A small network was trained on made-up records. Each row is its average activation on records with the value named, seen along a few directions.
Related values have similar rows: they may be neighbours, one step apart, or belong to one group.
In the rows, 500 means zero.
Strong random noise was added to every row along 6 fixed directions; ignore it. To show where, here is one row again and again, with new noise each time:
[422 453 590 616 468 573 484 318 450 567 498 347 459 572 618 553]
[816 435 326 555 538 569 501 430 567 432 530 264 434 609 496 601]
[623 564 578 377 461 403 384 647 491 420 391 531 494 450 363 522]
[482 520 447 522 398 615 501 373 566 541 528 317 516 649 485 527]
[287 556 418 622 548 530 726 300 463 555 466 574 509 578 744 447]
[522 577 669 480 456 516 419 652 549 565 478 488 532 434 442 546]
[668 537 589 670 636 543 520 624 490 612 537 395 434 391 720 665]
[426 497 291 660 665 520 853 301 533 485 475 671 516 562 746 403]


Toda, 18 values:
c7: [349 516 501 522 630 474 617 501 505 591 467 606 511 469 616 428]
c4: [454 297 472 706 619 489 671 225 463 532 494 494 429 562 644 467]
c3: [553 429 730 593 562 434 353 502 355 464 429 519 429 406 515 549]
c1: [553 446 446 564 582 633 609 560 676 479 658 623 585 470 426 427]
c16: [491 560 761 660 388 569 363 599 428 707 572 339 474 459 667 686]
c10: [354 616 318 519 416 577 535 475 439 494 584 426 563 611 601 492]
c18: [538 349 495 465 463 480 575 361 574 361 422 603 566 544 271 376]
c12: [406 407 489 523 569 532 545 447 611 496 613 641 582 478 489 386]
c13: [617 419 352 627 532 541 589 370 447 418 563 423 471 607 565 522]
c15: [457 447 460 481 485 647 463 456 625 595 589 402 510 521 456 500]
c2: [680 623 548 363 508 407 353 745 456 372 452 616 460 430 368 533]
c9: [377 389 834 555 539 425 494 613 535 619 453 682 564 303 468 464]
c5: [290 425 641 600 611 562 683 478 541 652 524 584 544 385 658 445]
c14: [574 548 608 604 672 365 596 623 342 513 453 656 439 312 703 594]
c8: [422 405 423 406 428 571 413 330 545 528 574 330 509 619 391 490]
c6: [515 645 608 518 541 585 452 892 595 770 639 478 505 257 568 594]
c11: [384 649 384 426 503 507 513 586 462 503 546 605 527 446 567 492]
c17: [485 495 213 576 500 548 644 400 523 545 647 400 461 588 689 474]
Toda is arranged as a ring.
- Which values are neighbours of c11? Give them in the order they are listed. => c1, c12
- Which values are neighbours of c9? Give them in the order they are listed. => c4, c5
- Which values are neighbours of c16? Give them in the order they are listed. => c3, c14
- Which values are neighbours of c8? Give them in the order they are listed. => c7, c15
